Each row below holds a small network's activations on one input, seen along a few directions.
Each table varies a few parts of the input and shows all the possible inputs, shuffled.
Descriptions start from the smaller parts, as in this example, which fits no table here: one of 3 separate values, together with either a single point or one of 11 places along a line or (one of 4 places along a line, together with one of 5 places around a ring).
Shared parts are said once, and a part with two or three values counts as separate values.
In the rows, 128 means zero.

Other details of the inputs shift rows strongly along two fixed directions, in all tables alike. That doesn't count.
To show where, the next rows are all for the same input, with only those details redrawn:
[154 114 138  88 131 152  98 124  90 135 101 140 151 150  76 130]
[155 116 139  89 130 154  98 124  87 132 101 135 153 146  76 130]
[128 173  70 166 132 138 112 110 157 170 145 113  90 104 160 123]
[126 125 153 144 131 100 121 131 111 133 157 128 144 135 151 115]
[127 125 157 142 132 100 123 134 110 135 156 130 142 136 152 120]
[125 128 157 142 130  99 122 132 109 134 154 127 143 135 151 119]
[130 124 155 142 131  99 121 132 112 132 157 130 143 135 150 113]
[129 125 158 143 132 102 121 134 113 133 157 129 142 136 152 120]

A family of inputs:
x1: [130 169  60 106 132 209 111 102 148 155  99 131  81 118  73 136]
x2: [110 128 169 149 136 111 138 130 118 110 142 148 125 122 147 117]
x3: [121 124 166 145 140  93 127 125 126 121 147 141 140 119 138 132]
x4: [154 107 125  83 128 145 106 134 102 135  92 127 168 143  88 135]
x5: [118 129 154 150 128 115 131 138 104 116 151 137 131 142 153 110]
x6: [113 106 158 142 132 100 153 140 139 118 120 123 141 121 155 126]
x7: [128 125 155 141 131 100 123 134 109 133 155 129 142 133 150 117]
x8: [120 170  86 167 140 136 113 102 176 165 136 126  85  88 153 132]
x9: [115 153  66 153 129 145 156 124 185 158 134  98  88  97 153 124]
x10: [130 167  57 165 127 125 121 120 173 168 135 104 106 106 163 134]
x11: [138 106 126  88 129 164 119 142  92 113  82 135 133 159  90 126]
x12: [141 146  36  99 131 195 127 117 169 150  84 117 102 114  77 143]
x13: [132 106 130  82 133 163 136 143 106 100  98 135 131 148  66 134]
x14: [123 114 161 138 131  92 131 136 140 127 133 127 154 112 148 128]
x15: [124 107 139  80 126 168 131 142 110 109  93 134 131 150  70 128]
x16: [119 106 155 115  79 107 153 110 134  93 159 122 122 128 157 136]
x17: [111 133 162 143 130 111 150 139 120 109 166 139 126 135 133 120]
x18: [125 121 152 131 126  92 146 145 142 124 159 115 155 120 134 127]
x19: [149 122 131  95 131 163 110 131  82 112  99 151 141 158  77 134]
x20: [124 128 165 134 133  99 137 135 127 123 171 127 139 126 129 127]
x21: [141 108 120  92 130 160 124 142  92 107  82 138 136 162  83 132]
x22: [113 127 166 133 128 101 135 132 126 129 168 127 141 122 131 115]
x23: [157  95 127  66  79 156 116 107  95  99  91 139 135 153 103 150]
x24: [119 102 160 129  86 103 142 105 131  90 136 134 122 119 167 144]
x25: [151 104 138  86 132 138 111 130 118 123  80 141 164 126  69 147]
x26: [120 110 152 146 135  96 153 141 142 107 123 123 142 123 150 129]
x27: [108 134 165 150 140 105 139 126 119 103 141 144 128 129 143 128]
x28: [110 163  72 170 141 142 139 119 175 132 120 120  70  99 159 131]
x29: [127 112 135 142 129  97 150 150 127 116 133 118 147 143 160 121]
x30: [105 116 163 146 132 108 148 141 129 104 123 132 119 129 150 116]
x31: [119 162  69 151 127 135 132 123 190 170 150 106 101  89 152 130]
x32: [150 144  35 105 129 196 113 116 152 160  69 115 106 125 100 134]
x33: [130 175  67 170 136 136 112 109 161 166 149 115  91 111 159 134]
Changing only one part turns x6 into x32. The same change can be made to x8. Which row results?
Answer: x7
What is each input in this table made of?
Answer: one of 3 separate values, together with either a single point or (one of 2 separate values, together with one of 5 places around a ring)
Change only the choice among 3 separate values in x14. List by row number the other rows that result.
Answer: x4, x31
Change only the place on the ring of 5 in x15. List by row number the other rows that result.
Answer: x1, x9, x22, x31
Change only the choice among 2 separate values in x10. List by row number the other rows that result.
Answer: x4

A family of inputs:
x34: [130 134  98 113 121 171 128 122 111 112  88 140  96 143 110 137]
x35: [131 131  90 110 109 175 128 113 121 117 114 127  93 143 114 129]
x36: [128 139 112 120 127 168 126 112 126 107  89 149  99 126 102 139]
x37: [112 172 127 197 151  89 122 120 164 170 193 119 101  97 177 115]
x38: [137 120  89  94 125 156 132 142 141 128  99 106 136 137  99 134]
x39: [151 148 104 111 135 157  96 119 114 165 136 133 133 128  81 128]
x40: [129 135 118 104 117 165 121 107 133 113 107 142  93 120  88 147]
x41: [133 124 104 101 131 152 131 127 160 132  95 124 130 109  80 146]
x42: [125 101 227 131 160  85 119 152  69 116 142 146 186 148 124 109]
x43: [133 119  90 110 136 156 134 142 146 132  77 120 129 132 105 127]
x44: [160 140 101 114 123 144  78 104 113 164 109 135 146 127 108 140]
x45: [139  65 202 104 107  71 146 145 110  93 123 125 198 139 147 127]
x46: [110 169 108 201 158  92 124 136 144 166 175 117 106 119 200 104]
x47: [127  75 209 111  92  84 134 123  84  75 139 145 158 150 157 130]
x48: [120 173 103 196 146  99 128 133 150 169 201 110 106 122 202 105]
x49: [ 98 144 109 196 144  87 163 142 185 132 150 106 107  87 193 124]
x50: [118  80 207  95 118  83 163 159 108  93 148 122 188 144 121 123]
x51: [124 134 107  96 103 169 130 105 125 120 120 137  99 134  96 139]
Changing only one part turns x43 into x46. The same change can be made to x50. Which row results?
Answer: x39
What is each input in this table made of?
Answer: one of 3 separate values, together with either a single point or one of 5 places around a ring
Change only the choice among 3 separate values in x41. List by row number the other rows that result.
Answer: x37, x40
Which other rows agree with x35 in the choice among 3 separate values? List them by row number.
Answer: x34, x36, x40, x47, x51
